A small network was shown many inputs. Here are its activations along a few directions, one row for each input.
Each table varies a few parts of the input and shows all the possible inputs, shuffled.
Descriptions start from the smaller parts, as in this example, which fits no table here: one of 5 places around a ring, together with either a single point or one of 9 places along a line or (one of 2 separate values, together with one of 6 places along a line).
Shared parts are said once, and a part with two or three values counts as separate values.
(in the rows, 128 means zero)

Rows:
x1: [ 84 231 180 193 144 128  28  89 183 182 167  22 170  73 190  73 186  88
 126  89]
x2: [130 108 122 115 129 116 114 140 105 111 136 157 111 159 118 120 159 116
 121 126]
x3: [125 108 136 142 139 111 117 173 102 141 103 156 103 162 137  63 155  75
  94 141]
x4: [152 115 129 108 117 141 164 136 127 107 131 147 117 146 113 142 124 145
 131 141]
x5: [105  94 121 142 147  99  98 169  91 148  95 157 106 149 131  76 149  77
  99 132]
x6: [139 110 132 130 130 128 143 156 112 131 108 148 110 148 127  94 128 105
 112 139]
x7: [133 100 108 119 128 128 152 138 117 126 103 144 122 124 117 145  90 138
 129 138]
x8: [164 119 127 109 114 155 200 122 137 111 115 140 130 121 115 166  71 165
 141 148]
x9: [128 107 134 134 134 115 105 171 101 123 126 156 100 172 131  72 178  80
 100 135]
x10: [119 102 104 111 129 113 141 127 112 123 119 155 125 129 106 161 111 148
 135 130]
x11: [ 96 234 176 181 136 143  56  71 195 173 170  16 180  60 183 105 158 120
 141  92]
x12: [142 111 128 121 124 129 132 155 113 112 129 147 108 163 123 108 147 112
 115 135]
x13: [117 104 121 125 135  99  88 159  99 121 130 163 102 178 126  89 185  86
 104 125]
x14: [133 105 100 104 121 130 165 110 120 109 126 147 134 114 101 194  81 174
 151 132]
x15: [166 118 125 101 108 158 188 119 134  93 138 140 127 131 108 175  94 172
 147 143]
x16: [142 108 112 107 122 140 183 118 129 118 106 144 133 108 110 181  65 168
 144 143]
x17: [117 102 120 130 140 112 127 151 104 137  98 153 116 135 126 114 119 108
 112 138]
x18: [109 234 167 169 125 157  82  54 211 163 173   8 190  52 174 136 130 151
 157  92]
x19: [156 111 111  91 110 143 170 107 131  94 143 149 128 131  99 185 107 179
 154 131]
x20: [108  97 102 125 136 101 109 146  98 129 117 155 116 146 116 127 134 115
 119 125]
x21: [142 110 115 101 120 127 144 124 122 104 137 155 119 144 108 154 134 150
 136 132]
x22: [118 240 170 157 119 168 114  35 220 157 176   9 200  36 170 171 106 181
 172  98]
x23: [154 112 123 120 119 143 169 141 125 118 112 140 119 137 122 130  96 135
 126 143]
x24: [ 94  93 109 138 146  87  82 162  85 140 114 163 108 154 123  92 166  84
 103 124]
Q: What is each input in this table made of?
A: one of 4 places along a line, together with either a single point or one of 5 places around a ring
Q: The inputs of x22 and x11 match in every part but the place on the line of 4. If x15 is changed in the same way as x22 into x11, which row does it become?
A: x12
Q: Change only the place on the line of 4 in x20. List by row number the other rows that result.
A: x10, x14, x24

Rows:
x25: [129 168 162 150 131 142  94 126 164 132 145  83 138 130 157  86 164 105
 118 124]
x26: [134 105 127 130 132 121 120 167 120 115 121 148 108 169 127  90 155 100
 104 143]
x27: [ 75 196 145 168 146 113  48  88 172 174 150  51 169  64 163 125 153 122
 137 100]
x28: [119 176 172 170 135 133  66 143 137 152 148  84 126 137 168  48 190  63
 106 111]
x29: [150 175 161 142 118 159 133 111 164 135 144  84 141 110 154 112 128 126
 133 125]
x30: [142  42  84  80 126 104 191 161  66  96  88 229  91 176  76 168  90 147
 121 153]
x31: [121 114 142 149 138 111  96 179  93 135 127 151  98 174 139  51 188  61
  93 131]
x32: [ 99 195 141 148 128 139 115  63 179 158 151  54 178  51 144 184  94 172
 163 103]
x33: [176 105 118  95 105 160 202 131 128  90 135 152 118 136 102 170  94 173
 146 149]
x34: [103  42  91 119 148  68  96 198  39 125  89 225  75 205 107  75 169  60
  82 137]
x35: [152 109 127 120 122 138 159 145 121 116 118 148 115 149 122 112 122 127
 121 142]
x36: [118 187 122 131 117 149 124  48 190 144 155  52 182  48 137 204  79 194
 178  99]
x37: [134  35  76  95 134  97 159 175  63 104  81 220  89 173  89 141 101 120
 110 152]
x38: [161 106 124 109 113 149 187 144 124 105 118 148 114 149 108 144  94 148
 131 145]
x39: [ 58 200 154 185 155 101  18  96 149 186 155  53 164  75 173  87 183  88
 124  87]
x40: [114  36  87 102 146  82 126 188  59 109  87 224  84 186  95 114 145  99
  97 153]
x41: [156  34  73  70 119 118 203 156  69  79 102 228  94 158  68 197  80 170
 136 161]
x42: [153 170 164 128 113 171 164  98 167 123 146  86 147 109 139 141 109 157
 146 126]
x43: [ 93 199 141 156 135 125  85  59 180 172 146  53 180  57 158 147 120 151
 152  95]
x44: [173 167 149 113 102 179 174  84 176 110 154  87 149 104 133 163  99 178
 160 124]
Q: What is each input in this table made of?
A: one of 4 places along a line, together with one of 5 places along a line
Q: The inputs of x37 and x40 match in every part but the place on the line of 5. If x35 is changed in the same way as x37 into x40, which row does it become?
A: x26
Q: Change only the place on the line of 5 in x43. List by row number the other rows that result.
A: x27, x32, x36, x39
Q: Change only the place on the line of 4 in x38. List by row number the other rows that result.
A: x30, x32, x42

Rows:
x45: [134 143 147 136 127 137 130 131 135 129 135 118 128 130 138 112 140 120
 124 131]
x46: [124 134 117 131 127 121 104 122 139 131 134 115 131 131 130 123 138 125
 129 116]
x47: [140 138 129 124 120 140 138 116 143 121 139 117 135 124 129 138 123 143
 136 127]
x48: [123 131 118 126 128 126 123 114 135 131 128 120 137 113 127 146 115 140
 137 122]
x49: [120 132 127 137 132 128 134 124 132 143 118 118 136 108 132 129 110 132
 130 129]
x50: [137 139 140 132 125 142 144 127 142 133 123 114 132 120 134 122 116 131
 129 133]
x51: [111 138 143 135 137 122 122 124 124 140 127 126 133 115 132 128 133 124
 126 128]
x52: [148  40  91  94 127 111 165 183  63  94  93 219  82 188  91 128 116 114
 108 154]
x53: [121 136 126 140 131 122 109 129 135 141 121 114 131 128 138 110 129 112
 121 121]
x54: [136 142 137 126 122 136 125 122 138 120 148 119 129 135 130 126 146 131
 132 124]
x55: [115 134 132 126 132 124 114 115 122 126 142 128 135 116 128 144 141 135
 135 123]
Q: What is each input in this table made of?
A: either a single point or (one of 2 separate values, together with one of 5 places around a ring)
Q: Change only the place on the ring of 5 in x47. List by row number the other rows that result.
A: x46, x48, x54, x55

Rows:
x56: [147  74 108 100 128 119 169 157 100 106  90 190 100 156  99 151  93 128
 120 151]
x57: [141 125 131 107 120 145 181 110 136 112 134 137 139 109 117 178 100 177
 146 146]
x58: [131  24  91 100 136  92 143 226  44 106  80 232  57 215  89  91 146  76
  85 158]
x59: [133  16  91  99 140  89 141 217  28  99  91 249  60 210  87  83 164  81
  88 159]
x60: [113 193 156 149 123 143 125  86 173 149 161  70 162  87 143 152 126 150
 150 109]
x61: [152  71  98  92 125 116 160 161  95  92 104 194  96 171  96 150 110 133
 117 153]
x62: [122 184 139 145 126 139 109  79 182 153 145  66 165  77 147 135 122 154
 149 109]
x63: [ 91 241 182 182 140 136  37  76 193 173 171  14 177  75 193  85 178 108
 128  93]
x64: [149  21  92  94 137  91 139 213  45  96  83 250  58 217  93  77 163  75
  85 162]
x65: [119 195 154 150 123 150 123  91 178 153 151  54 161  82 150 139 115 151
 146 112]
x66: [147 121 113 114 110 150 176 101 145 115 128 122 143 119 117 174  78 170
 153 125]
x67: [ 76 238 187 184 144 131  42  74 190 181 169  22 178  67 186  99 177 108
 134  90]
x68: [142  68  92 107 122 116 169 157  97 102 103 187 105 167  97 153  95 131
 122 145]
x69: [131  20  82 108 137  87 146 219  42 106  86 239  66 215  95  83 152  80
  83 162]
x70: [163 126 122 107 110 155 170  97 135 103 136 131 138 118 121 173  87 165
 153 127]
x71: [ 89 237 183 186 141 141  40  78 187 182 171  13 177  48 190  97 169 106
 140  91]
x72: [ 88 228 170 190 136 139  43  76 196 181 172  10 182  64 186  87 171 110
 140  86]
x73: [150 123 120 106 114 156 168 107 135 113 127 118 136 108 115 174  79 172
 153 128]
x74: [136 192 149 146 119 149 112  74 171 141 158  69 162  86 152 136 122 144
 151 102]
x75: [140  63 102  94 129 116 165 161  89  97 101 193  98 169  88 143 112 141
 118 151]
Q: What is each input in this table made of?
A: one of 4 separate values, together with one of 5 places along a line
Q: The inputs of x66 and x62 match in every part but the place on the line of 5. If x70 is changed in the same way as x66 into x62, which row does it become?
A: x74
Q: Change only the choice among 4 separate values in x59. List by row number the other rows that result.
A: x58, x64, x69
